Each row below holds a small network's activations on one input, seen along a few directions.
In each table, some parts of the input vary, and every possible input appears once, in random order.
A made-up example of a description, with smaller parts first: line(6) and (point or line(11) or (values(3) and ring(5))).
Shared parts are said once, and a part with two or three values counts as separate values.
In the rows, 128 means zero.

Other details of the inputs vary at random and push rows far along two fixed directions, the same in every table; ignore that.

Table:
R1: [210 181 102 163  84 125 197 106  96 102 110]
R2: [197 127 126 206  86 164 128  75 143  59 134]
R3: [218 164  79 151 100 120 163  85  98  82 100]
R4: [119  82 165 173  67 218  80 119 194 169 157]
R5: [ 62  75 171 134 112 186  84 139 199 202 165]
R6: [225 179 120 142  95 143 190 119  88  82 124]
R7: [ 84  60 166  96 136 175  59 160 217 182 196]
R8: [126  63 169 185  95 191 116 128 186 134 175]
R9: [ 72 117 158 112 159 112 120 153 110 108 111]
R10: [165 126 152 190 104 159 149 103 130  90 127]
R11: [102 166 120  93 152  90 163 150  86 143 112]
R12: [170 169  91 127 130 115 132 112  87 103 108]
R13: [185 135 129 176  72 195 132 107 136 128 126]
R14: [104 115 128 124 125 138  82 125 145 144 139]
R15: [ 51  64 156 120 133 166  55 132 215 200 178]
R16: [114 155  98  84 161  63 142 144 104 133 120]
R17: [ 72 127 119  75 210  40 135 166  73 102 124]
R18: [ 71 163 101  57 193  46 136 156  84 143 118]
R19: [102 134 125 109 191  63 136 140  87  99 123]
R20: [163 123 123 175  89 157 104  93 153 133 149]
R21: [156 169 121 143 111 114 158 119  76 118 105]
R22: [ 77 146  99  46 190  44 131 154  93 131  92]
R23: [ 80 111 123  81 149  99  99 152 162 160 134]
R24: [ 72 158 121  48 173  56 153 178  84 144  88]
R25: [226 140 116 195  46 186 170  78 152 104 116]
R26: [ 28  56 146  73 168 152  42 163 196 203 152]
R27: [ 73 152 116  49 188  81 141 172  64 145  81]
R28: [191 160 114 177 129 109 159  86  92  54 114]
R29: [190 159 126 179 120 117 188 106  80  70 115]
R30: [135  64 157 160  71 217  96 120 209 174 148]
Each input here is: values(2) and (point or line(4) or ring(10)).
Q: Changing only the values(2) part turns R25 into R22. The same change can be made to R13. Which row results?
A: R12
Q: Start at R17 and move only the line(4) part, one step at a time. The first step leads to R19. Which rows follow, in order?
A: R28, R2

Table:
R31: [ 59 130 148  84 188  72 109 157 111 128 145]
R32: [ 94 106 150 116 132 137  89 136 136 125 114]
R33: [164 125 111 121 106 125 138 120 152 115 126]
R34: [ 68  92 135  71 158 128  89 160 137 171 112]
R35: [ 59 132 120  66 165  61 123 163 131 169 135]
R36: [143 130 121 147 140 124 135 115 117 113 154]
R37: [170 186 100 139 132 112 163 109  49  94 107]
R38: [137 148 139 138 126 116 194 137  95 105  93]
R39: [ 60 128 121  68 177  92 115 156 107 166  93]
R40: [161 120 117 125 137 134 127 129 137 121 146]
R41: [180 176  92 106 105 112 163 120  87  99  83]
R42: [162 152  99 147 126  97 158 107 108 124 128]
R43: [180 140 117 152  89 148 142 105 163 128 165]
R44: [161 154 113 132 142  81 152 113  86  59 101]
R45: [139 140 103 139 150  95 152 108 102  96 108]
R46: [ 48  98 177  64 182 112 132 204 117 153 129]
R47: [146 153 143 158 111 118 196 135  92 117 114]
R48: [ 11 100 166  94 159 110  68 162 144 181 135]
R49: [ 55  87 141  85 163 132  81 157 131 156 114]
R50: [134 156 125 147 123 119 134 106 103  98  93]
R51: [ 32  95 142  89 172 121  83 154 136 171 113]
R52: [169 121 131 165  86 192 118 103 153 153 153]
R53: [129 139 118 120 101 142 127 120 150 149 109]
R54: [147  76 163 178  97 190  81 114 203 114 181]
R55: [171 116 111 167 104 150 138  92 163 125 134]
R56: [113 112 156 110 136 124 162 160 111 118 106]
R57: [139 101 166 191  73 210  83 101 187 141 171]
R58: [131  91 144 198  73 202  92  98 181 164 158]
R59: [ 46  81 136  71 195  91  91 166 130 142 126]
R60: [144 134 161 148 113 150 176 142 115 124 141]
R61: [116 132 126 132  91 144 116 126 156 173 135]
R62: [173 191 102 113 110 113 163 121  84 118 113]
R63: [171 172 102 127 140 117 150 124  58  84 100]
R64: [148 172  99 130 124 102 155 116  77 134 101]
R65: [187 159  98 141 145 103 159 115  79  67 123]
R66: [128 114 121 128 109 135 125 119 183 144 137]
R67: [160 183 107 158 134  67 168 102  72  72 113]
R68: [156 167 124 129 132 118 132 125  80  82 108]
R69: [179  66 135 179  76 201 100  94 211 138 162]
R70: [167  88 143 165  80 222  89 115 192 157 161]
R71: [125  98 130 177 113 146 113 108 163 140 161]
R72: [ 56  97 141  47 176 101  89 186 165 169 154]
R73: [152 166 110 143 143  76 161 103  90  67 100]
R74: [123 135 117 105 160 101 136 135 114 139 145]
R75: [166 102 140 151  65 214  96 121 201 156 161]
Q: Describe the family of inputs behind these rows.
A: ring(5) and (point or (values(2) and line(4)))
Q: Changing only the ring(5) part turns R51 into R37. The same change can be made to R55. Which row results?
A: R74
Q: Changing only the ring(5) part turns R71 into R65. The same change can be made to R64. Which row results?
A: R70
Q: List by row number the other rows that have the ring(5) part in common with R69.
A: R32, R33, R34, R41, R44, R49, R56, R59
Q: Start at R43 and move only the line(4) part, one step at a time. The first step leads to R74. Which rows follow, in order?
A: R36, R31
Q: Change only the line(4) part in R72. List by row number the other rows that result.
A: R40, R54, R65

Table:
R76: [ 96 147 115  69 158 100 108 148 111 150 111]
R77: [113 148 116 115 168  68 148 134  76 112 108]
R78: [200 162 115 168  69 164 155 101 135 119 136]
R79: [165 107 125 171 104 152 105 103 150 108 142]
R80: [202 128 120 200  52 190 140  81 162 135 136]
R81: [198 130 127 200  77 156 150  97 135  92 147]
R82: [212 143  99 187  63 181 144  87 146 119 133]
R83: [114 120 125 130 142 129 118 128 116 123 136]
R84: [121 159 118 106 160  86 130 131  82  93  95]
R85: [ 79  93 147 105 142 120 100 151 182 159 172]
R86: [165 128 121 166  85 166 129 104 155 151 138]
R87: [113 100 121 125 135 133 107 124 176 139 161]
R88: [ 91 145 123  87 153 106 124 144 118 166 118]
R89: [119 128 146 122 148 123 143 144 117 112 118]
R90: [ 66 115 158 106 153 114 112 160 133 139 131]
R91: [ 83  93 132  91 160 111  80 142 174 150 157]
R92: [ 79 122 137  87 142 114 112 166 135 171 135]
R93: [ 94 102 154 135 129 128 114 142 151 129 140]
R94: [119  94 147 133 141 132 125 144 141 127 144]
R95: [112 123 120 113 122 151 109 132 153 162 135]
R96: [157 126 132 159 108 161 109 102 136 108 133]
R97: [131 173 112  94 130  85 169 140  73 115  93]
R98: [155 181  87 107 129  92 174 119  64 100  79]
R99: [ 79  93 158  99 165 127 111 161 133 146 147]
R100: [ 69 105 157 105 153 119 104 159 130 149 151]
R101: [ 73  78 153 117 145 135  72 140 172 144 139]
R102: [119 144 129 104 169  78 163 147  82  92 100]
R103: [204 140 107 171  73 171 126  90 145 120 130]
R104: [123 129 132  97 130 125 148 145 119 138 110]
R105: [165 203  72 100 146  62 189 126  31  89  70]
R106: [167 200  82  92 139  68 174 118  40  84  65]
R107: [118 104 136 109 146 120 127 141 165 136 159]
R108: [ 62  82 160 127 147 130  92 138 168 156 139]
R109: [138 149 107 105 130 107 128 129 101 126 102]
R110: [210 143 121 168  73 184 155 101 152 123 139]
R111: [121 114 133 128 138 133  96 123 127 123 138]
R112: [ 63  93 162 122 147 146  90 139 156 166 145]
R113: [ 62  87 153 121 146 149  86 146 167 152 139]
R114: [ 67  87 158 122 149 138  88 139 154 167 153]
R115: [148  92 138 188  91 180 111  99 179 115 146]
R116: [118 151 130 132 148 102 144 123  98 111 105]
R117: [199 120 145 196  79 197 147  96 151 100 147]
R118: [170 103 138 161  81 192 125 120 180 152 154]
R119: [ 86 153 138  92 167  85 139 157  77 118 116]
R120: [ 97 120 133 122 146 135 113 134 122 129 129]
R121: [174 191  94  97 144  72 199 137  43  92  80]
R122: [154 184  98 113 128  87 178 115  65 110  81]
R123: [203 151 116 178  62 159 160 101 129 112 128]
R124: [108 110 129 122 142 115 116 123 165 148 155]
R125: [114 107 123 137 141 123 116 130 129 121 135]
Q: Describe the family of inputs behind these rows.
A: line(5) and (point or line(4) or ring(5))
Q: Changing only the line(5) part turns R98 into R97. The same change can be made to R83. Which row results?
A: R100
Q: List by row number the other rows that have the line(5) part in common with R88.
A: R77, R80, R86, R108, R112, R114, R116, R122, R124
Q: Change only the line(5) part in R118. List by row number the other rows that result.
A: R82, R86, R92, R103
Q: Change only the line(5) part in R76. List by row number the other rows that result.
A: R78, R88, R95, R110

Table:
R126: [ 69 109 144  88 176  96 105 160 127 137 140]
R127: [ 72 103 145  88 179 102 103 160 126 136 135]
R128: [ 89 118 138 107 132 140 107 147 140 166 130]
R129: [154 156 116 133 109 132 141 116 111 123 111]
R130: [121 133 133 128 147 109 146 134 108 113 122]
R131: [155 153 115 130 110 124 155 119 120 128 119]
R132: [157 145 121 143 100 143 148 117 117 133 120]
R133: [125 132 127 125 145 101 139 135 111 109 129]
R134: [125 129 126 120 149 111 132 130 109 102 119]
R135: [147 137 130 159 121 135 138 113 112 102 126]
R136: [ 96 124 127  79 156 112 115 155 124 153 124]
R137: [ 93 130 126  79 153 106 118 155 125 154 129]
R138: [160 148 108 124 115 133 144 119 115 118 113]
R139: [147 137 131 154 123 125 148 117 104 103 123]
R140: [149 137 132 156 119 133 134 110 117  99 124]
R141: [153  91 148 176  68 209 113 109 202 164 159]
R142: [132 141 128 133 139 104 150 126 110 105 124]
R143: [151 133 126 149 125 124 138 116 111  94 115]
R144: [ 87 105 129 120 154 111  94 128 147 138 144]
R145: [162 143 113 135 104 132 147 122 128 128 127]
R146: [110  68 140 152  91 192  64 112 228 189 172]
R147: [160 142 115 138 103 142 137 117 123 123 112]
Q: Changing only one part turns R138 into R134. The same change can be made to R136. Which row results?
A: R127
Q: Describe the family of inputs behind these rows.
A: values(2) and (point or ring(10))
